A small network was shown many inputs. Here are its activations along a few directions, one row for each input.
Each table varies a few parts of the input and shows all the possible inputs, shuffled.
Descriptions start from the smaller parts, as in this example, which fits no table here: one of 2 separate values, together with either a single point or one of 9 places along a line or (one of 4 places along a line, together with one of 8 places around a ring).
Shared parts are said once, and a part with two or three values counts as separate values.

Other details of the inputs shift rows strongly along two fixed directions, in all tables alike. That doesn't count.

Table:
R1: [ 18   9   3   2   3   2 -13  17 -13   2  18   8  -2   3]
R2: [ 19  13 -30   3  30   1  32  -4   2   1 -38 -25 -11 -15]
R3: [ 15  12   4   1   0  -3 -16  14  -8   3  17   7   7   4]
R4: [ 15   9   4  -4  15 -11 -26  12   7  -1  12   9  12  -1]
R5: [-23  -1  -4   3  -7  -3   7 -10   2   1  -6  -6   6  -2]
R6: [  7  13  -2   4  -5 -14 -18  21   2  10  14  12   9   5]
R7: [-16  -5   2   0  -8  -1   8 -12   8  -3  -5  -6   7  -1]
R8: [ 17  13 -28   7  11   4  39  -2  -5   7 -33 -23 -14  -8]
R9: [ 27   4 -22   5  14  14  45   0  -5   4 -32 -21 -28  -6]
R10: [  9  10  -6   5  -1 -11 -17  25  -4  13   9  17  -7   7]
R11: [ 17   9  -2   1  -1 -10 -16  23   0   9   9  15  -2   6]
R12: [-44 -31  30 -10 -24   7  -6 -34  11 -16  11   4  15   3]
R13: [-53 -29  26 -11  -4   5 -18 -38   9 -22   9   1  19  -5]
R14: [-19  -9  -1   0 -10  -2   7  -9   8   2  -9  -1   0   1]
R15: [ 12   8  -3   3   0  -9 -16  21  -4  10  10  16  -8   6]
R16: [-23  -5  -2   2  -6   2   6 -11  -3  -2  -5  -3  -1  -2]
R17: [-12 -11   2  -3  -5  11  27 -24   7  -8 -16 -19   3  -4]
R18: [ 28   6   6  -2   0   1 -11  18  -3   2  15  10  -3   5]
R19: [ 20   5  -1  -3  19  -8 -24  17   1   2   7  13  -5   0]
R20: [ 22   9   8  -1  -1  -1 -12  15  -2   1  19   6   8   4]
R21: [-11  -6   4  -1  -8   3  10 -13   6  -4  -4  -7   7  -1]
R22: [-20  -2  -1   1  -6  -1   7 -12   2  -3  -5  -6   6  -2]
R23: [-27  -4  -4   4  -8   0   6  -9  -2   1  -6  -3   0  -1]
R24: [-18  -7   2   1  -6   6   7 -13  -5  -4  -3  -5   0  -2]
R25: [ 24   7   3   1   2  -1 -14  19  -8   6  13  12  -9   6]
R26: [ -6 -12  26  -7 -15   1 -27  -1   2  -6  27  17  12   8]
R27: [ -8 -14   5  -8  11   2  -1 -17  13 -10 -10  -4   2  -6]
R28: [ 19   9 -25   6  14  11  39  -2 -11   6 -32 -23 -21  -8]
R29: [-10  -6   8  -2  -5   9  11 -15  -1  -9   2  -9   6  -2]
R30: [ 21   8  -1   3   1  -5 -15  22  -7   9  11  15  -9   7]
Description of these inputs: one of 5 places around a ring, together with either a single point or one of 5 places along a line.
Q: Changing only the place on the ring of 5 turns R26 into R3. The same change can be made to R12. Which row results?
A: R8
Q: A walk changes only the place on the ring of 5. It starts at R18 and steps to R9. List the rest of the walk in order.
A: R1, R29, R20
Q: List by row number the other rows that have the place on the ring of 5 in common with R17.
A: R4, R6, R7, R20, R21

Table:
R31: [  6   0   9  -3   3  -3 -26  11  -3   1  18  14   1   4]
R32: [-4 -7 15 -5 -5  4 -9 -6  0 -8 14  2 11  1]
R33: [  7  -1 -13  -1   9   6  30 -10   5  -2 -28 -16 -10  -6]
R34: [ -6 -12  14  -3  -9   4 -10  -2  -1  -4  10   9   0   4]
R35: [  7   1 -15   6   2   9  35  -3  -5   5 -23 -15 -18  -3]
R36: [-20  -6   7  -3  -4  -2  -1 -13   8  -7   2  -3  14  -3]
R37: [ 51  21 -12   4  17 -10 -19  42  -6  15   8  16 -16   5]
R38: [  7   1 -16   0  19   6  24 -10   3  -3 -28 -18  -8  -9]
R39: [-17 -13   8  -5  -5   2  -4 -11   7  -6   0   4   0   0]
R40: [  8   9 -18   4   7  -1  23   0   3   5 -21 -15  -3  -6]
R41: [  5  11 -12   5   4  -6   1   8  -3   7  -4  -4  -1  -2]
R42: [  9   8   8   2  -3  -4 -26  21 -10   4  26  19   2   8]
R43: [ -4 -11  16  -6  -3   2 -11  -6   6  -7  10   6   7   2]
R44: [-20  -8   8  -2  -9  -4 -13  -3   4  -2   8  10   5   4]
R45: [-20  -2   8  -2  -2  -8 -17  -7   4  -4   8   7  14  -1]
R46: [ 24  14  -3   3  -4  -2  -3  21 -10   9  11   8  -3   6]
R47: [-25  -8   5   1 -11  -2  -3 -11   2   0   3   1   2   2]
R48: [ -8 -13  12  -6  -5   7   0 -14   4  -8   3  -2   4   1]
R49: [-19  -7   8  -5   2  -1  -8 -15   7  -9   1   1  10  -3]
R50: [-15 -12   9  -5   1   3  -6 -11   5  -7   0   2   1  -1]
R51: [ 15  17 -12   5   8 -13 -14  19  -4  10   3   8   3  -1]
R52: [-26  -8   5  -1  -5  -4  -7 -12   5  -3   1   3   5   0]
R53: [ 17  13  -7   5   3  -5  -7  22 -11   9   8  10  -8   4]
R54: [-20  -8   8  -3  -9  -1   0 -12   7  -5   2  -1   9   0]
R55: [-16  -8  10  -4  -1  -4 -17  -5   4  -5   7  10   5   2]
R56: [-27  -9   4   0  -8  -3  -7 -12   4   0   1   4   5   0]
R57: [  4   6 -19   5   8   6  31  -6  -5   2 -25 -19 -12  -8]
R58: [ 14   4  -6   2   7   2   2   9  -5   4  -3  -1 -11  -1]
R59: [-17 -10   7   1 -14   5   4  -8  -1  -2   5   2  -2   4]
R60: [  1   5 -16   5   2   5  34  -9   3   2 -25 -23  -4  -6]
R61: [  7   4 -15   4   4   9  38  -7  -3   0 -24 -23  -8  -6]
R62: [26 16 -3  3  2 -1 -5 19 -9  5 13  3  2  3]
R63: [-16  -6   9  -1  -6   5   0 -12  -3  -7   6  -2   6  -2]
R64: [ 18  11   7  -3   8 -10 -28  20   2   1  21  15  10   3]
R65: [ 46  21  -9   2  20  -8 -15  31  -3   8  10   7  -3   0]
R66: [-10 -14  11  -4  -4   7  -2 -10   3  -6   0   2  -3   1]
R67: [ -9 -11  13  -6   0   6   0 -15   5 -10   3  -5  10  -1]
R68: [ 40  23 -11   2  20  -7 -18  30  -9   9   7   8  -5   0]
R69: [-19  -8   7   0 -13  -5 -14  -2   3   1   8  10   5   4]
R70: [ 10   8 -17   5   2   0  24   1   1   8 -22 -12  -9  -3]
R71: [ 15   7 -15   2  14   6  22   0  -5   1 -21 -14 -10  -6]
R72: [-22 -10   6   2 -15   0   1  -9   3   0   3   1   1   4]
R73: [ -7 -12  12  -5  -9   7   4 -13   1  -7   3  -2   4   2]
R74: [  9   3  11  -1 -12   0 -17  10  -6   2  25  10   6   7]
R75: [  2   4 -16   6  -3   5  34  -8   2   5 -25 -20 -10  -3]
Q: Changing only one part turns R41 into R72. The same change can be made to R68. Which row results?
A: R66
Q: What is each input in this table made of?
A: one of 5 places around a ring, together with one of 9 places around a ring
Q: A walk changes only the place on the ring of 9. It starts at R70 and steps to R54. List the rest of the walk in order.
A: R33, R43, R48, R73, R74, R46, R75

Table:
R76: [ 39  37 -53  21  15  -4  37  29 -24  31 -39 -18 -30  -4]
R77: [ -9   8  -2   0  12 -15 -35  14  -3   0  17  16   7   0]
R78: [ -3  -4  25  -1 -19  -8 -33  14  -2   0  33  27   2  13]
R79: [  9 -12  31 -16   0  -1 -50   3   4 -10  32  27  12   6]
R80: [ 40   4 -11   0  19   4  12  14   1   4 -12  -3 -19  -2]
R81: [-26 -28  16 -14   1  17  26 -55  18 -26 -26 -28  14 -13]
R82: [ 16  14 -26  11  -5  -8  13  20  -9  26 -19   1 -22   6]
R83: [ 17  23 -27  12  -6 -10  16  19  -7  23 -16  -8  -4   3]
R84: [ 37  11 -14   2  26   7  11  12  -9   1  -7 -10 -12  -7]
R85: [-45 -29  13  -5  -5  25  31 -47   5 -20 -14 -26   3  -8]
R86: [ 19  21 -27   5  22 -16   5  17   9  11 -19  -6  -1  -6]
R87: [ 16  21 -26  11   4  -3  15  20 -16  11 -10  -3 -14  -3]
R88: [ -1  -8  37 -10  -8  -6 -48   2   8 -13  49  24  30   8]
R89: [-14  -5  17   0 -24 -11 -34  18  -2   6  31  32   6  11]
R90: [26 12 -6  1  8  2  7 14  3  4  2 -8  1  1]
R91: [-36 -33  14  -6  -9  21  32 -39  13 -16 -21 -18  -7  -3]
R92: [ 25  20 -19   8   9   2  17  16 -16   8  -7  -6 -15  -1]
R93: [  5  -5  30 -13   6   1 -52   0  -6 -15  38  21  20   1]
R94: [-54 -32  -2  -6  -1   3  23 -42  21 -11 -31 -15  -6  -8]
R95: [-48 -23  11  -5 -22  14  39 -48  13 -17 -16 -24  12  -5]
R96: [-12   8  17   3 -23 -13 -32  17   0   3  33  23  23   8]
Q: What is each input in this table made of?
A: one of 3 separate values, together with either a single point or one of 6 places along a line
Q: List by row number the other rows that have the choice among 3 separate values in common with R86.
A: R81, R83, R88, R90, R95, R96
Q: Which other rows does R76 become when the place on the line of 6 takes its other values? List them by row number.
A: R84, R85, R87, R92, R93
